Each row below holds a small network's activations on one input, seen along a few directions.
In each table, some parts of the input vary, and every possible input appears once, in random order.
Descriptions start from the smaller parts, as in this example, which fits no table here: ring(5) and (point or (values(2) and line(4)) or ring(9)).
Shared parts are said once, and a part with two or three values counts as separate values.

Other details of the inputs shift rows strongly along two fixed directions, in all tables alike. That doesn't count.

Table:
x1: [ 2 -2 -6 -1 -2 -3 10 -6  6  6 -4 -6 -8]
x2: [-15 -10 -22  12  17   9  28  -8  -2  -3 -13  13  12]
x3: [ -1   9  14   2 -19 -15 -22  15   0   0   5   4  -3]
x4: [-3 -6  2  1 11  2  6 -5  2  2  2 -1 -1]
x5: [  1   6  13  -6  -2 -10 -13  -1   3   6  17 -12  -8]
x6: [  9   1   7  -5  -8  -6  -6  -1   7   7   3 -11 -14]
x7: [ -7 -13 -22  10  12  10  29  -4   2   0 -23  15   4]
x8: [  0   5  14  -1   0  -1 -22  16  -7  -4   7  16  -7]
x9: [-5 -2  2 -3 -6  0 -7  4 -2 -4 -4 -2  8]
x10: [-15  -6  -3  11   6  15  -9  37 -16 -17 -25  47  20]
x11: [  1   6   7  -5  -1  -7 -13   6  -4   1  12   3  -9]
x12: [ -3   7  13   0  -3  -4 -24  19  -8  -4   9  19  -6]
x13: [  0  12   8   0  -7  -9 -18   7  -6  -3   8   2   3]
x14: [  9   1 -11  -5   4  -3  18 -22   3   6   5 -20  -5]
x15: [  9   9  13  -4  -8  -4 -23  10  -5  -1  10   3  -7]
x16: [ 9  2 -4 -3 -1  2  8 -9  3  4  1 -9 -2]
x17: [ 10   7  -4  -5  -5  -4   8 -13   3   6   6 -15  -4]
x18: [  4  -1  -2   0   4   0   7 -12   2   1   1 -11   3]
x19: [ 4  6 -1  0 -6  0 -3  2 -2  1  2  2  0]
x20: [  4   6  -2  -3  -5  -3   7 -15   6   4   5 -18   1]
x21: [  0  10   7  -1  -6  -6 -20  14  -8  -3   9  12  -4]
x22: [  5   0   8  -2 -13  -9  -4  -3   9   6   5 -16  -8]
x23: [  2  13  13  -2 -19 -19 -20   8   2   2   8  -5  -5]
x24: [  9   2  -5  -4   1  -3   7 -13   1   4   6 -13  -5]
x25: [ -7  -8  -5   5   5  11  -2  22  -4  -9 -18  23  11]
x26: [ -6   0  15   3   2   2 -19  15  -4  -3   5  15   0]
x27: [ 4 -3 -3 -1  8  2  5 -6  0  0  1  0 -6]
x28: [ 0 -3  0  1  6  5 -3  4 -3 -4  0 11 -4]
x29: [-12 -10  -8   6   6  10   6  10  -6 -10 -20  19  20]
x30: [-14  -9 -14   6   8  14  14  12  -7  -9 -20  20  15]
x31: [ 11  -4 -10  -4   2   7  21 -20   9   7   0 -20  -5]
x32: [  6  -3 -11  -6   1  -4  21 -21  11  10  -2 -22 -10]
x33: [ 0  6  5  1 -3 -5 -9  1 -3 -1  5 -1  3]
x34: [-11  -8 -22  12   9  13  28  -8   0  -4 -17  10  17]
x35: [-11 -18 -20   5  10  14  24  -3   3  -4 -23   6  18]
x36: [  8   5   7  -3 -11  -1  -6  -5   5   4   8 -16  -2]
x37: [  2   7  14   1  -9  -3 -24  12  -5  -3   7   6   1]
x38: [-3 -5  3  1  9  6 -3  5 -3 -3  0 14 -5]
x39: [-7 -7 -8 -3  2  4 12 -8  0 -2 -9 -8 10]
x40: [  6  12  16  -3 -14  -6 -22   7  -1   0  10  -4   0]
x41: [-4  0  1  6 -8 -5 -1  7  2 -1 -6  7  3]
x42: [  6  -5 -10  -5  10   1  21 -23   6   6   5 -19  -9]
x43: [  2  -6  -2  -4  10  -1  17 -21   9   9   8 -23  -7]
x44: [ 16  10  13 -10  -8  -9 -17  -4   1   4  16 -16 -12]
x45: [-3 -2 -2  2  5 -1  5 -7  2  2  3 -5  0]
x46: [-5 -2  3  4  5  3 -4  4 -3 -3  0  8  3]
x47: [  7  -7  -1  -4   7   2  14 -22  10   7   7 -25  -7]
x48: [-10  -4  -3   4   2   8  -4  20  -9  -9 -14  22  11]
Each input here is: values(2) and line(4) and (point or line(5)).
Changing only the line(4) part turns x44 into x24. The same change can be made to x7. Which row results? -> x1
Changing only the line(4) part turns x17 into x19. The same change can be made to x5. Which row results? -> x43
Start at x20 and move only the line(4) part, one step at a time. The first step leads to x34. Which rows follow, in order? -> x40, x36
Which other rows agree with x40 in the line(4) part and the values(2) part? List them by row number. -> x4, x18, x29, x41, x46
